These are the activations of a small neural network, seen along a few directions. Each row is one input.
Each table varies a few parts of the input and shows all the possible inputs, shuffled.
Descriptions start from the smaller parts, as in this example, which fits no table here: values(2) and (point or ring(9) or (ring(5) and line(6))).
Shared parts are said once, and a part with two or three values counts as separate values.
In the rows, zero is written as 128.

Other details of the inputs shift rows strongly along two fixed directions, in all tables alike. That doesn't count.

Table:
R1: [145 147 130 124 131 159 153 110 164 132 116 112  94 122]
R2: [150 186 194 124  61  40 181 163  76 105 145 129 141 161]
R3: [140 137 120 127 145 156 132 106 162 138  99 120 107 142]
R4: [121 123  99 116 143 137  97 135 105 143 123 158 114 145]
R5: [117  94 119 126 165 166 117  97 114 117 127 120 114 118]
R6: [106 109 136 103 129 112  74 148  63 124 164 137 134 140]
R7: [115  88 110 126 167 168  93  98 152 139 126 113 125 133]
R8: [119 116  98 121 161 141 118 134  79 128 144 144 115 131]
R9: [163 165 145 144 127 127 214 116 188 125 120 102 120 106]
R10: [ 89  97 145 108  96  88  70 160  46 136 167 157 135 171]
R11: [109  88 106 116 152 133  74 134 106 141 146 145 139 134]
R12: [117 107 142 127 127 113 122 122 100 118 122 140 134 147]
R13: [137 160 146 154  86  94 127 148 152 121 105 113 161 125]
R14: [140 123 120 154 166 168 111 121 180 115 126  90 134  95]
R15: [151 159 154 130  98 126 163 102 182 131 108  87 135 107]
R16: [168 158 131 143 133 113 199 121 196 125  99 110 138 121]
R17: [158 152 147 144 124 122 206 114 196 126  99 100 125 133]
R18: [138 147 166 122  74  63 139 161 126 129 151 144 163 139]
R19: [123 126  86 145 177 193  87 124 128 122 118 123  99 119]
R20: [111 115 104 113 127 140  91 128 102 142 138 134 129 112]
R21: [118 125 130 128 135 117 133 133  94 128 123 138 125 163]
R22: [150 148 133 132 114 128 159 101 215 139  87  89 144 109]
R23: [160 173 139 161 128 118 175 139 158  96 116 102 137 119]
R24: [147 142 116 134 149 148 178 120 155 126 129 121 122 110]
R25: [165 162 172 124  92  79 160 144 159 121 143 110 155 110]
R26: [107 122 118 112 140 115 106 148  40 119 150 146 118 153]
R27: [139 130  95 130 155 170 137 113 176 146 108 136 112 121]
R28: [131 168 183 119  36  41 138 153 102 128 127 132 160 160]
R29: [113  97  82 129 195 174 117 107 130 135 108 127 112 138]
R30: [128  99 109 135 155 152 141 110 156 127 116 139 135 111]
R31: [113 108 134 118 131 133 103 133 109 137 165 133 125 119]
R32: [121 103  87 126 152 164 104 105 166 154 107 122 134 109]
R33: [104  99  91 125 160 146 113 139  85 139 138 163 124 146]
R34: [104 109 126 147 131 107  88 155  73 101 130 153 146 145]
R35: [143 157 135 121 114 107 134 133 137 131 110 133 122 148]
R36: [111 107  92 119 145 176 104 112 135 148 134 128 124  97]
R37: [109  80  96 130 171 177  96 103 159 151 137 126 121 118]
R38: [103  94 130 112 136 146  88 130  95 133 161 126 116 132]
R39: [144 124 131 133 141 145 167 112 161 116 126 123 133  92]
R40: [ 99 135 123 132 110  99  59 182  35 120 140 173 127 173]
R41: [108 101  89 116 165 186  89  97 136 143 118 109 115 105]
R42: [154 151 144 137 132 138 199 112 172 122 115  97 113 119]
R43: [126  97 102 123 176 187 111 107 164 140 145 119 126  93]
R44: [155 190 168 114  76  72 155 152 111 114 129 130 125 143]
R45: [146 126 143 145 126 124 181 105 190 124 110 120 134 109]
R46: [ 90  95 100 122 122 141  83 126 103 156 137 147 125 133]
R47: [124 117  96 119 172 194 102  97 128 139 120 120  87 129]
R48: [117 111 133 115 124 101 110 145  60 113 151 156 136 126]
R49: [144 124 136 133 125 105 155 126 148 116 113 135 146 120]
R50: [102  96 142 122 112 103 112 139  71 121 138 155 129 154]
R51: [158 161 129 168 142 127 180 132 194 106  91 101 140 124]
R52: [100  85  90 125 149 182  94  97 150 155 112 117 114 125]
R53: [122 124  96 111 151 153  92 132  89 138 139 151 101 129]
R54: [154 153 133 135  97 123 175 113 217 143 103 108 152 101]
R55: [148 163 192 119  76  70 148 141 124 115 148 111 149 136]
R56: [141 169 168 121  67  73 153 154 119 130 124 140 123 163]
R57: [139 143 150 152 120 106 135 147 116  89 127 122 147 115]
R58: [114  87 100 128 175 158 112 101 136 121 109 128 125 125]
R59: [126 123 101 131 150 164 126 111 157 150 116 139 101 131]
R60: [158 184 161 128  82  96 177 140 148 129 134 127 115 125]
R61: [153 137 151 141 127 132 190 104 183 117 120 109 127  91]
R62: [ 90  97 148 110 107 100  93 153  17 114 164 162 121 150]
R63: [166 171 128 129 122 145 177 118 187 131 117 119 115 104]
R64: [135 163 181 144  63  36 113 188  94 106 147 137 174 154]
R65: [101  99  97 130 160 146 119 129  95 144 136 154 112 147]
R66: [104 124 112 140 126 141  73 147  89 124 134 125 134 119]
R67: [102 112 142 106 105  76  71 160  58 128 158 153 148 164]
R68: [105  97  89 124 153 188 101  98 143 153 133 119 109  98]
R69: [117 143 160 114  65  91 126 144  96 131 144 125 132 134]
R70: [134 135 154 120 118 100 145 130 108 103 129 126 136 122]
Description of these inputs: values(2) and ring(5) and (point or ring(6)).
Q: The inputs of R56 and R1 match in every part but the values(2) part. If R28 is changed in the same way as R56 into R1, which row does it become?
A: R15
Q: The inputs of R23 and R51 match in every part but the values(2) part. If R48 is changed in the same way as R23 into R51, which row does it become?
A: R49
Q: Which other rows does R39 become when the ring(6) part takes its other values? List them by row number.
A: R5, R48, R61, R62, R70
Q: Which other rows does R46 become when the values(2) part takes its other values? List them by row number.
A: R68
Q: Which other rows does R54 become when the values(2) part takes its other values? List them by row number.
A: R36

Table:
R71: [152 135 111 140 135 171 159  86 240 146  92  93 126  97]
R72: [161 141  96 153 180 182 155 106 216 125  95 114 115  91]
R73: [144 131 126 144 139 143 176 102 181 122  88 111 118 128]
R74: [165 189 185 121  76  54 182 158 120 104 138 118 129 140]
R75: [107 154 137 108 100  88  90 175  23 136 164 174 107 180]
R76: [113 114  93 116 165 171  95 123  89 151 139 151  92 155]
R77: [157 132 125 140 154 152 177 105 199 117 116 120 130  89]
R78: [ 96  99 107 129 146 136  48 151  78 133 145 143 127 147]
R79: [145 151 106 128 138 173 136  96 211 146  90  93 116  92]
R80: [147 160 133 118  95 126 143 118 171 141 103 110 134 112]
R81: [105 124 112 132 139 136  92 142  64 114 127 148 109 155]
R82: [ 94 116 102 140 146 141  82 147  52 122 130 149 113 147]
R83: [113 130 152 109  67  80  92 160  52 130 166 149 139 143]
R84: [102 120 154 129  91  74 127 157  37 116 148 158 135 149]
R85: [102 119 155  94  95  61 109 170  14 124 168 174 124 172]
R86: [ 98 109  99 107 149 148  87 134  58 151 150 169  98 170]
R87: [153 133 107 133 165 176 175  88 206 156 102 113  99 125]
R88: [158 169 180 115  85  67 187 142 129 110 135 125 134 141]
R89: [ 99 130 152  90  64  71  91 157  36 135 161 160 141 143]
R90: [152 149 161 137 121 101 136 124 160 107 126  98 150 112]
R91: [106 121 127 124 129 101  59 154  66 118 141 145 143 154]
R92: [142 165 192 127  52  59 167 152 148 119 147 118 162 129]
R93: [142 143 144 139  99 109 161 123 201 140 114 108 143 124]
R94: [142 129 159 135 115 113 148 123 176 121 130 106 152 114]
R95: [111 112  95 113 177 182  95 115  92 142 154 139  85 135]
R96: [143 149 142 152 109 106 182 124 158 122  97 118 136 129]
R97: [146 164 167 128  47  55 160 146 149 137 124 129 150 139]
R98: [142 133 149 125  88 106 157 115 168 138 129 113 138 110]
R99: [153 158 150 120 121 127 167 124 137 132 139 123 112 131]
R100: [147 149 142 132 119 108 178 134 145 114 132 119 148 114]
R101: [144 113 117 140 158 143 138  94 206 132  95 100 143 117]
R102: [ 93  98  91 104 152 174  59 114  87 146 140 132 106 108]
R103: [ 93  56  96 119 183 164  63 104  99 134 140 134 132 128]
R104: [ 99 127 135 112  72  86  66 169  37 139 156 167 136 162]
R105: [138 153 135 143 112 128 129 135 177 133 121 107 133 121]
R106: [149 143 133 118 118 153 151  97 187 138 109  95 128  88]
R107: [ 89  73  63 106 173 198  70  92 130 167 111 137 105 116]
R108: [142 148 172 135  75  59 149 152 150 127 124 126 161 143]
R109: [144 126 124 117 131 159 166  82 215 148 102  93 127  82]
R110: [162 161 125 134 149 142 164 116 183 124 101 103 108 128]
R111: [147 126 134 135 131 118 169 126 156 121 129 139 136 105]
R112: [148 163 163 140 110 108 169 128 138  97 119 110 121 123]
R113: [155 177 190 113  63  51 195 149 115 131 150 139 131 150]
R114: [165 144 117 133 161 164 172 103 202 129  92  98 110 123]
R115: [152 126  98 146 174 175 161 103 208 129  99 126 126  99]
R116: [ 99 110 127 114 113  83 109 165  28 123 168 167 143 148]
R117: [159 148 127 144 150 144 163 120 183 111 122 118 124  89]
R118: [108  79  80 125 190 188  84 121  94 126 145 155 112 109]
R119: [153 144 146 138 122 109 134 125 168 116 109 106 156 129]
R120: [103  70  78 136 193 200  60 110 137 144 121 123 120 124]
R121: [ 97  94  99 121 144 120  85 155  57 135 145 187 125 147]
R122: [ 89 110 125 119 107 113  75 155  78 141 151 156 137 156]
R123: [ 92  80  69 142 194 205  80 111  92 134 112 138 102 130]
R124: [152 180 159 135  76  57 181 165 123 114 127 137 159 143]
R125: [140 145 152 146 115 117 180 118 146 110 115 111 133 113]
R126: [139 171 161 113  58  75 148 139 140 137 115 131 146 131]
R127: [158 182 181 138  65  63 180 155 120 101 111 126 140 154]
R128: [ 94  64  97 118 184 170  59 105  98 128 142 133 133 128]
R129: [107  79  84 108 196 192  87 111  88 133 140 135  93 135]
R130: [138 117 107 144 171 200 132  90 223 137 117  79 118  83]
R131: [112 130 143 102  93  62 114 169  35 129 147 171 126 184]
R132: [103  79  66 114 208 202  89 103 117 143 118 140  91 143]
R133: [162 153 129 144 130 127 164 134 170 119 111 133 137 114]
R134: [141 145 126 139 120 103 169 139 144 129 116 129 145 129]
R135: [144 170 194 128  62  53 184 150 104  94 133 132 143 145]
R136: [101  98 110 135 154 157 102 127  67 119 136 137 116 127]
R137: [139 136 143 139 115 113 140 127 178 128 117 113 150 129]
R138: [149 162 157 131  82 102 144 131 156 126 134 107 134 108]
R139: [147 146 135 142 115 140 147 121 203 136 111 100 138 116]
R140: [108 125  93 131 151 134  89 155  68 126 139 149 124 141]
R141: [153 128 103 143 177 180 172  99 194 122 114  93 130  88]
R142: [102 136 128 118  98  74  89 191   6 121 160 178 145 169]
R143: [ 88  75  65 142 200 209  88 101 108 136 109 137 103 128]
R144: [157 191 169 136  52  69 154 150 158 127 122 114 143 128]
R145: [103 111 160 116  89  75  73 175  32 120 172 153 154 155]
R146: [104 106 126 121 132 107  74 138  83 124 134 147 149 155]
R147: [151 162 183 137  81  70 145 153 143 110 142 107 156 120]
R148: [105  87  85 111 193 201 102  96 109 152 146 141  86 132]
R149: [151 125 126 145 165 181 172  87 193 110  98  91 110 101]
R150: [ 91  51  90 125 186 182  70 106 122 145 141 129 123 117]
R151: [148 154 142 155 131 135 172 117 160 107 111  97 123 101]
R152: [ 97  73 100 127 176 175 109 101  98 125 127 136 102 129]
R153: [143 141 154 134 104 124 150 128 175 127 134 101 144 110]
R154: [140 120 103 147 174 189 163  84 200 121  83 102 109 118]
R155: [ 99  59  84 123 203 195  52  99 106 130 136 123 126 118]
R156: [140 142 169 130  81  90 166 133 173 131 136 112 151 118]
R157: [ 96 121 153 103  64  72  82 163  32 132 173 165 142 151]
R158: [106 103  83 130 182 171  94 128  90 123 147 132 115 114]
Q: What is each input in this table made of?
A: values(2) and line(4) and (line(5) or line(6))
Q: The inputs of R146 and R119 match in every part but the line(4) part. If R94 is changed in the same way as R146 into R119, which row does it become?
A: R145
Q: The inputs of R141 and R158 match in every part but the line(4) part. If R155 is changed in the same way as R141 into R158, which row does it become?
A: R90
Q: The inputs of R82 and R143 match in every part but the line(4) part. If R105 is changed in the same way as R82 into R143, which row does it become?
A: R122
Q: Which other rows does R99 become when the line(6) part takes its other values? List them by row number.
A: R118, R129, R136, R141, R149
Q: Which other rows does R133 become when the values(2) part takes its other values? List them by row number.
A: R118
Q: Start at R87 and move only the line(4) part, one step at a time. The first step leads to R86. Which rows follow, in order?
A: R76, R75
Q: Which other rows does R145 become when the values(2) part takes its other values? List them by row number.
A: R120
Q: Which other rows does R92 become when the line(5) part takes its other values? List them by row number.
A: R89, R94, R128, R157
Q: Which other rows does R102 become when the line(5) part takes its other values? List them by row number.
A: R90, R130, R138, R147

Table:
R159: [157 175 149 132  87  98 165 135 173 134 109 119 135 130]
R160: [126 142 164 109  71  76 128 145 107 137 144 137 143 143]
R161: [129  81  88 141 205 215 124  77 199 132 116  94 118  83]
R162: [124 138 158 131  80  71 120 155 110 120 134 136 160 140]
R163: [ 97  94  90 114 165 178  77 120  81 142 146 142  99 131]
R164: [ 95  80  95 133 170 155  65 134  84 124 141 144 132 132]
R165: [141 157 142 134 119  90 169 152  90 109 124 151 121 158]
R166: [116 119 120 117 147 128 138 136  60 120 143 160 102 151]
R167: [160 171 160 146 101  91 169 142 159 105 115 110 147 122]
R168: [ 93  93  91 104 149 166  73 122  81 154 145 151 103 136]
R169: [169 158 152 142 128 133 190 105 207 113 110  86 134  92]
R170: [145 105 115 140 164 184 157  74 236 137 101  83 131  81]
R171: [114 138 125 125 114 112  97 155  73 127 139 149 123 152]
R172: [128 140 143 124  93  95 120 140 132 137 124 132 142 143]
Q: What is each input in this table made of?
A: values(2) and (point or ring(6))
Q: The inputs of R160 and R172 match in every part but the values(2) part. If R169 is changed in the same way as R160 into R172, which row does it become?
A: R167

Table:
R173: [148 143  86 145 188 185 163 106 175 129  84 121  86 137]
R174: [125 103 103 121 145 183  99  93 201 157 119  94 132  95]
R175: [103 106  91 110 172 157 100 139  41 134 154 174  86 152]
R176: [137 163 181 146  64  45 121 173 109 103 140 122 176 134]
R177: [164 146 190 133 113  90 215 119 140  86 141 102 141 102]
R178: [ 75  92 119 104  93  95  25 161  41 154 155 171 148 173]
R179: [108 160 157  95  47  64 108 177  30 142 165 170 123 167]
R180: [151 160 166 143 102  63 181 157 106  89 127 136 156 133]
R181: [179 192 136 146 138 135 214 113 198 119  92 100 105 125]
R182: [131 115  99 135 144 173  97  98 218 154  89  96 132 114]
R183: [138 163 137 129 115  91 164 154  89 122 123 158 113 174]
R184: [152 166 167 151 104  65 174 160 111  89 118 137 155 151]
R185: [141 145 156 136 120  88 149 157  83  92 145 144 142 129]
R186: [172 168 142 162 149 131 188 118 190  92  95  92 137 107]
R187: [ 85  58 121  89 136 162  67  97 104 156 165 125 124 110]
R188: [ 98  89 121 135 138 133  70 145  90 120 154 131 150 119]
R189: [180 194 172 164 102  71 205 150 174  81  90 108 152 132]
R190: [163 147 136 154 158 145 187 117 178  95 111  98 134 100]
R191: [166 175 196 105  54  86 221 107 178 136 136 102 121 109]
R192: [132 106 103 164 170 169 109 110 205 119  93  95 145 104]
R193: [118 142 180 141  56  26 106 188  68 106 149 152 183 161]
R194: [115  75  92 149 184 180 104  99 178 129 116 107 145  90]
R195: [113  82 104 141 171 170  87 113 151 125 138 117 142  93]
R196: [ 78 105 120 101  91  99  16 162  35 151 160 159 142 160]
R197: [164 169 135 126 101 129 199 100 220 149  96 106 120 108]
R198: [ 75  87  74 106 149 168  49 131  51 164 137 175  96 169]
R199: [113  90 101 113 145 173  75 102 164 159 133 118 130 103]
R200: [134  99 107 114 194 197 178  75 145 131 134 113  75 108]
R201: [141 151 127 124 129 109 175 138 106 125 124 148 110 147]
R202: [136 150 169 114  51  59 133 144 150 142 130 125 168 129]
R203: [103 119  88 112 142 170  76 120  96 159 127 143  94 143]
R204: [ 93  66 145 117 137 130  90 121  81 118 174 126 143 107]
R205: [119 131 107 117 151 143 131 141  67 128 144 153  94 151]
R206: [123 122  74 130 164 200 110  97 176 160  90 122  90 130]
R207: [109 101  80 108 162 197  95 100 131 163 132 141  89 117]
Q: The inputs of R178 and R193 match in every part but one. If R174 is changed in the same way as R178 into R193, which row does it become?
A: R188
Q: What is each input in this table made of?
A: ring(5) and (point or ring(6))
Q: Which other rows does R185 become when the ring(5) part takes its other values? List them by row number.
A: R175, R195, R199, R207
Q: Start at R180 and move only the ring(6) part, one step at a time. The first step leads to R185. Which rows follow, in order?
A: R190, R186, R189, R184
